A small network was shown many inputs. Here are its activations along a few directions, one row for each input.
In each table, some parts of the input vary, and every possible input appears once, in random order.
Descriptions start from the smaller parts, as in this example, which fits no table here: one of 6 places along a line, together with either a single point or (one of 2 separate values, together with one of 5 places around a ring) or one of 11 places around a ring.
Shared parts are said once, and a part with two or three values counts as separate values.

Other details of the inputs shift rows strongly along three fixed directions, in all tables alike. That doesn't count.

Rows:
r1: [ 62   6 -18 -28 -42 -24 -19 -12 -14  29  40]
r2: [ 55 -12  35   1 -50 -31  29  -6  33  -2 -35]
r3: [ 34 -42  27  65  27 -21 -27  13  21   8 -14]
r4: [  6 -46  19  44  53 -23 -32  55  49  -3  -9]
r5: [ 30 -22   0  52  10 -29 -75  31   2  22  17]
r6: [-40   3  30   1  33  -3  24  -9   7 -17   1]
r7: [-38 -25  -3 -37  54 -24 -16  14  -2 -41   6]
r8: [-20  19 -39 -17  45  34  38  10  -6 -17  14]
r9: [ 10 -32  10  52  15 -30 -68  19  19  -6 -19]
r10: [-50  22 -27 -11  23  52  49  -2  -4 -11   6]
r11: [-58  -4   7   9  39   9  26  -2  31 -20 -37]
r12: [-14 -35  23  31  42 -42 -69  39  17 -14   7]
r13: [-57  -4  35  12  50   0  18  -8  15 -38  -8]
r14: [-54   0  -4  13  25 -11 -15 -12 -11 -30 -47]
r15: [-44 -23 -24   4  26  23 -18  19 -12 -17   0]
r16: [-35   6  19  42  48   4   1   0   1 -15  -3]
r17: [ 66  13  11  -4 -13 -26  25 -18  -7  13  16]
r18: [ 28   1  14 -28 -40  -4  33 -16  26  27  23]
r19: [  2 -16  21 -59 -30 -44  23  19  -8 -23 -22]
r20: [-40 -16  -7  -6  33 -12  -8  40 -20 -42 -25]
r21: [ 45 -28  12  75  31 -25 -44  43  28  19   1]
r22: [ 31  -9  40 -33 -47 -27  34 -16  41  15   4]
r23: [ 52  40  -9  11 -18  48 -42 -11 -17  49  18]
r24: [ 41  26  23 -29 -24  24 -24 -11  -5  32  11]
r25: [-33  19 -29 -37  47  31  45  -3 -11  -9  34]
r26: [-18 -19  36 -73 -34 -42  27 -17   5 -20 -12]
r27: [-33  44 -19  21   9  33  33 -35 -17  11   4]
r28: [ 37   5   3 -31  -7 -21  54   1  -9 -13 -17]
r29: [ 51 -15  29 -11 -27 -38  35  22  10   8 -23]
r30: [ 32  19  17  16 -31   0  21 -23   6  11   9]
r31: [ 18 -16   6  89  30 -12 -47   8  48  20 -23]
r32: [ -4 -22   7 -36 -33 -12  27  -3 -33 -24 -27]
r33: [-58 -18   3  -9  25  -4 -10  11  12 -48 -28]
r34: [ -4 -35   8  62  31 -10 -72  13  -4  -6   9]
r35: [ 15 -56   9  10  39 -47 -63  39  35 -24 -16]
r36: [-22 -13   7   1  25 -29 -16  26 -27 -33 -22]
r37: [-55  22 -45  -3  13  47  18 -10 -69 -25   7]
r38: [ 29  23 -26  -6  -4  69 -52   4  15  56  41]
r39: [ 38  -1  -4 -37 -78  -8  -7 -19  20  30  28]
r40: [ 47  23 -36  15   7  19  -2  -5  -3  39  55]
r41: [ 25 -14  37 -13 -30 -22  31  -4  39  -8 -23]
r42: [-39 -34  20   4  45   7  23  15  14 -25 -23]
r43: [-80  42 -33 -24   6  30  14 -34 -33  -9   9]
r44: [ 46  16 -22  45 -24  41   0 -13 -17  49  47]
r45: [-46  -2  16  13  18 -27 -22 -19  -5 -16 -36]
r46: [  2 -14  14 -62 -30 -34  13   6  -6   3   9]
r47: [-39   6  28  11  55 -14  31  16 -22 -25  -7]
r48: [-41   3   5  43  57   9   6  10   2 -26 -18]
r49: [-45  30  -8  -5  41  25  39   9 -25  -6  29]
r50: [ 51  -5  40 -51 -34  -2  -8   6  20  17 -33]
r51: [ 13 -15  25 -19 -20  -6  57  -1 -11  -6 -27]
r52: [  4 -35  10  58  29 -11 -55  10  78  32   6]
r53: [-53  25 -29   9  35  49  46   6 -14 -25 -11]
r54: [ 50  38 -84  17 -23  36 -30  -3 -41  32  50]
r55: [ 43 -17  50 -17 -38 -33  35 -16   4  20   9]
r56: [ 34  17  56 -59 -29  -9  21 -11 -24  -9 -52]
r57: [  1 -13  45 -64  -8 -39  62   6   7  -5  -2]
r58: [ 30  21 -59  14 -62  25 -34 -10  22  57  19]
r59: [  3  29 -46  28 -30  40 -44 -14   0  31  53]
r60: [ 21   6  14 -44 -12 -49  15 -18 -38 -20  -8]
r61: [ 20  35 -29  39 -25  33  -7 -23  20  51  39]
r62: [-51  23 -38 -13  -6  41  17  -6 -30 -32 -14]
r63: [-46  -3 -14 -13  31  48  35  -6  -6   3  32]
r64: [ -9  26 -61 -32   4  29  18   1 -50 -24   7]
r65: [ 40 -13  13 -29 -67 -33   9  -3   1  -2 -28]
r66: [-47 -12 -17  21  22   2 -26   2   8 -22 -46]
r67: [ -7 -25  18 -56 -33 -15  19 -14 -11   0  10]
r68: [ 53 -38  27  56  53 -50 -39  27  34  -9 -17]
r69: [ 10   9  17 -10 -33 -14  50 -17  13   5 -44]
r70: [-34  40 -28   1 -12  30   3 -27 -39 -18  15]
r71: [  0 -15  -1  65  22 -14 -80  11  12   3  10]
r72: [ 53  -4  40 -33 -31  -2  -9   9   3   6 -47]
r73: [-83  27 -39 -36   7  32  10 -24 -14  -1  10]
r74: [ 19  14 -45  10 -39  36 -26 -13 -29  43  60]
r75: [ 31  11  33  -5 -40 -18  46 -20   4  -8 -21]
r76: [ -7   0   4 -51 -46 -15  28  -6  -4 -15 -17]
r77: [ 10  32 -57  29 -31  42 -44  -9  -8  44  62]
r78: [ 11  31 -67  42 -28  55 -38 -11 -18  20  31]
Each input here is: one of 6 places around a ring, together with either a single point or (one of 2 separate values, together with one of 6 places along a line).
- Changing only the place on the ring of 6 turns r75 into r30. The same change can be made to r21. Which row results? => r47
- Changing only the place on the ring of 6 turns r44 into r55. The same change can be made to r45. Which row results? => r43
- List by row number the other rows that have the place on the ring of 6 in common with r57. => r7, r18, r22, r25, r26, r38, r39, r46, r52, r63, r67, r73
- List by row number the other rows that have the place on the ring of 6 in common with r33. => r4, r8, r10, r11, r15, r19, r35, r41, r42, r50, r58, r76
- Change only the place on the line of 6 in r60. List by row number the other rows that result. => r5, r34, r45, r70, r71
- Change only the choice among 2 separate values in r20. List by row number the other rows that result. => r29

Rows:
r79: [-70 -10  12 -10  27  -2 -24  10  -9 -41 -47]
r80: [ 90 -30  20  26 -51 -15 -13   6  64  47  -3]
r81: [-26  49 -40 -71 -54  40  32 -34 -35  20  26]
r82: [-37  11 -75  38  52  42 -61  25 -13  11  61]
r83: [ -9   2 -87  44  39  57 -78  45   6  21  44]
r84: [ -6  15 -90  53  23  59 -69  35 -13  20  38]
r85: [-24  -3  54 -28  20 -54  78  -8 -20 -52 -61]
r86: [-70 -21  14   9  50 -14 -48   4   9 -28  -9]
r87: [ 59 -23   9  -4 -66 -24 -59   6  38  42  -6]
r88: [-21  66 -55 -70 -26  40  35 -39 -55 -18  15]
r89: [ 64 -29  17 -45 -78 -43 -15 -12  20  25   6]
r90: [-41 -32  38  43  54 -19   5   2  25 -36 -22]
r91: [-26  41 -58 -77 -54  58  48 -22 -51  -3  20]
r92: [ 14  66 -28 -40 -34  57  85 -34 -47  35  59]
r93: [-24  -4 -64  76  28  41 -85  12 -10   1  17]
r94: [ 17  64 -53 -34 -46  57  93 -18 -43  23  18]
r95: [ 43  -8  15 -35 -52 -62  10  -6 -27  -7 -28]
r96: [101 -31  14  30 -48 -50 -75  10   2  32  -1]
r97: [-50 -14  12   4  48  15  33  -1  23 -23  -6]
r98: [ 69 -10  12 -58 -63 -22 -10   8 -11  21   4]
r99: [-41 -15  16   4  68  -7  30  18  23 -26  -7]
r100: [-40 -17  17  31  75 -14   9  19  23 -23   5]
r101: [-68  -7  -9  -5  54 -18  -9  14 -30 -47  -7]
r102: [-44 -12   3 -12  48   5 -21  26 -32 -47 -25]
r103: [108 -34  38  39 -19 -34 -38  15  59  59  20]
r104: [-35 -12   0  24  56  -4 -49  20 -22 -26   9]
r105: [-34  17 -40  67  49  70 -33   4  38  35  32]
r106: [-24 -23  25  50  65 -29  -2  22  23 -24  -9]
r107: [ -7  50 -52 -78 -31  53  37 -16 -64  15  51]
r108: [-17 -23  64 -15   1 -50  60 -19  -2 -49 -67]
r109: [-48 -37  12  10  42 -22 -47  12  10 -33   2]
r110: [  2  54 -48 -71 -46  43  37 -26 -70  21  61]
r111: [ 79 -20  10 -52 -72 -54  -9   3  12  33  16]
r112: [ 72 -29  20  35 -63 -51 -80  -4  36  46   7]
r113: [ 71 -17  39  38 -46 -31 -25 -13  63  60  14]
r114: [104  -1  18  51 -36 -19 -13  -2  13  45   4]
r115: [ 13  91 -54 -40 -33  65  76 -51 -36  17  31]
r116: [ 92   4  38  -9 -57 -20  37  -4   6  31 -10]
r117: [-15 -12  77 -24  27 -50  63  -8 -15 -41 -32]
r118: [-14  19 -35  92  32  49 -39  -1  16  25   4]
r119: [-50 -26  53 -54  -2 -62  27 -15 -24 -65 -44]
r120: [-37  34 -46  82  41  68 -29  -5  14  29  38]
r121: [ 93 -38   0  25 -76 -31 -73  16  38  36   0]
r122: [-25 -30  14  27  69  -6   3  36  37 -25 -22]
r123: [ -7 -33  85 -40  33 -42  53  13  14 -42 -55]
r124: [-34  20 -46  87  45  77 -39  16  27  24  10]
r125: [-20  46 -20 -50 -38  41  96 -44 -30   9  31]
r126: [-43  -9  73 -50   9 -28  67 -12  18 -37 -67]
r127: [-45 -14  61 -48 -12 -66  23 -20 -25 -55 -77]
r128: [-38 -25  22  37  48   6   6  17  27 -36 -37]
- What is each input in this table made of? => one of 2 separate values, together with either a single point or (one of 4 places along a line, together with one of 6 places around a ring)
- Changing only the choice among 2 separate values turns r100 into r82. The same change can be made to r105. Which row results? => r81
- Change only the place on the line of 4 in r102. List by row number the other rows that result. => r79, r84, r121
- A walk changes only the place on the ring of 6. It starts at r107 and steps to r110. List the rest of the walk in order. => r104, r96, r102, r98
- Change only the place on the line of 4 in r114. List by row number the other rows that result. => r85, r108, r118
